Each row below holds a small network's activations on one input, seen along a few directions.
In each table, some parts of the input vary, and every possible input appears once, in random order.
Descriptions start from the smaller parts, as in this example, which fits no table here: ring(5) and (point or line(9) or (values(3) and line(4))).
Shared parts are said once, and a part with two or three values counts as separate values.

Other details of the inputs vary at random and push rows far along two fixed directions, the same in every table; ignore that.

A family of inputs:
row 1: [ 51  35 -31 -60 -22 -66 -12 -37  23  26  -4  15 -17 -10  33]
row 2: [-27 -53  46  21 -70 -41 -29 -10  34  38  29 -56 -33 -32  11]
row 3: [-36 -74  29  56  35  68  30  57  42 -39  29  26 -23 -13 -31]
row 4: [ 31  18 -71 -40  18 -69  -3 -35   7  32   0  35  22 -11 -13]
row 5: [ -5  71 -28  24  43  54  20  29 -33 -77   1  13  23  45  34]
row 6: [  5 -64  53  56 -25 -33 -57 -12  29  20  12   0  31 -23 -73]
row 7: [-17  68 -42 -14  20  39  54  37 -15 -49   5  -2 -20  21  72]
row 8: [   3 -101   50   -2  -28    1  -38   -4  -61   65   16  -71    9  -39
   -7]
row 9: [ 13  88  11  -5  15  50  12  37  -5 -70 -22   9 -27  28  63]
row 10: [ 13  52  -8 -51 -56 -34 -37 -63 -17  22   2  -4  -4  16  56]
row 11: [ 85  16 -11 -28   6 -35 -62 -10 -88  18   2 -27  38 -16  33]
row 12: [ 27  31 -42 -31  66  40  39  34  29 -41  -7  77 -34   8  12]
row 13: [-55 -67   6  63  42  58  53  61  22 -29  27   7  -4 -14 -44]
row 14: [-26 -85  40  25 -35 -11 -40 -38  24  38  20   5  17 -20 -62]
row 15: [-52 -58  40  61   7  74  21  51  31 -49  43 -16 -36  -1   8]
row 16: [ -6  39 -46 -22 -33 -32 -33 -71 -47  11  26   1  42  25  14]
row 17: [  9  34 -22 -45  60  60  39  14  14 -34 -32  75 -29  28   6]
row 18: [  4 -42  68  22 -46 -51 -29   2  49  48 -32 -38 -25 -30 -41]
row 19: [ 41  47   1   2 -27 -45 -68 -51 -20 -19  19   9  37  19  20]
row 20: [ 40  38 -42   5   6 -55 -40 -39 -25   0   1  32  71   6 -31]
row 21: [  4  52 -47 -33  42  24  77  41   8 -32 -24  16 -32  15  43]
row 22: [ 13  31 -56  -6 -21 -49 -24 -48 -30   2  49  -1  39   7  27]
row 23: [ -9 -57  32  38  -5 -56 -15   3  34  54 -26 -24  20 -30 -90]
row 24: [ 23  75 -17 -14 -38 -64 -29 -31 -29   9 -11 -30  25  16  31]
row 25: [ 14  33 -16 -32 -35 -19 -48 -76 -28  -2  33  16  23  23  29]
row 26: [-13 -42  45  33 -41 -58  -3   7  31  57 -39 -60  -2 -28 -52]
row 27: [ 13  20 -57 -28  -4 -31 -22 -65 -33  19  13  40  56  13 -21]
row 28: [-88 -23  51  33 -14  73  62  48   2 -12 -12 -55 -37   9   9]
row 29: [-47 -39  62   2   5  67  56  46  46   0 -37 -12 -67   0  -9]
row 30: [ 48   9 -37 -30  65  69  21  56 -75 -40  18   1  -7  -5  80]
row 31: [ 44  53 -12 -15  70  44  22  36  27 -46 -40  65 -14  17  -6]
row 32: [-66 -32  34   7  12  61  82  54  27   6 -41 -31 -48   5 -20]
row 33: [-36 -71  19   7 -16 -33   2 -21  27  73 -16 -14   2 -26 -81]
Each input here is: values(3) and (point or (values(2) and ring(5))).
Q: Changing only the values(3) part turns row 31 into row 12. The same change can be made to row 24. Which row results?
A: row 7

A family of inputs:
row 34: [ 47  80 -38 -56  35  11   3  15 -36 -29  -4  11 -16  10  61]
row 35: [  3  68 -69 -33  19  17  20 -32 -43 -24  14  27  18  38  47]
row 36: [-85 -55  79 102   6  99  32  72  35 -56   8 -34 -27   8 -20]
row 37: [ 57  80 -32 -50  18  -4   4   3 -28 -19 -36  12   9  20  60]
row 38: [ 49  56 -32 -54  26  21   2 -13 -48 -29  -5  28  -5  27  60]
row 39: [-63 -92  68  51  43  83  54  70  58 -13 -19   2 -45  -9 -53]
row 40: [-88 -52  66  63   4  77  54  72  46 -14  -9 -48 -70  -9  -9]
row 41: [ 19  96 -34 -46   2  -5  26 -14 -10 -35 -25  21  -7  36  48]
row 42: [   5  -88   -5    5  -56 -123  -74  -82    9  112   23  -25   54  -44
  -91]
row 43: [-59 -65  75  61  40  66  71  99  60 -17 -45  -7 -50 -11 -58]
row 44: [ -12  -69   14    4 -107 -124  -66  -88   16   86   42  -53   32  -31
  -33]
row 45: [  24  -82   20    5  -95 -117  -77  -67  -14   95   35  -58   34  -52
  -30]
row 46: [ 11  83 -42 -48  -3  17  10 -28 -24 -25   1  41  -3  29  52]
row 47: [ 50  69 -46  -9  40   5 -17 -15  -5 -49   0  71  35  26  -3]
row 48: [-58 -74  56  56  35  70  53  83  68  -5 -22 -15 -59 -26 -58]
row 49: [ 33  55 -59 -44  43  19   0   2 -69 -21   9  18  29  16  54]
row 50: [  26  -58   48   34  -83 -106 -112  -60  -18   66   36  -60   50  -43
  -42]
row 51: [ 41  47 -68 -40  34  -8  16 -16   1 -24  -3  69  20  13  15]
Q: What do these inputs look like to the network?
A: values(3) and (point or line(5))
Q: Changing only the values(3) part turns row 48 into row 34. The same change can be made to row 47. Which row results?
A: row 50
Q: Change only the values(3) part in row 49. List by row number the other rows that result.
A: row 35, row 42
Q: Change only the line(5) part in row 40. List by row number the other rows that result.
A: row 35, row 41, row 44, row 46
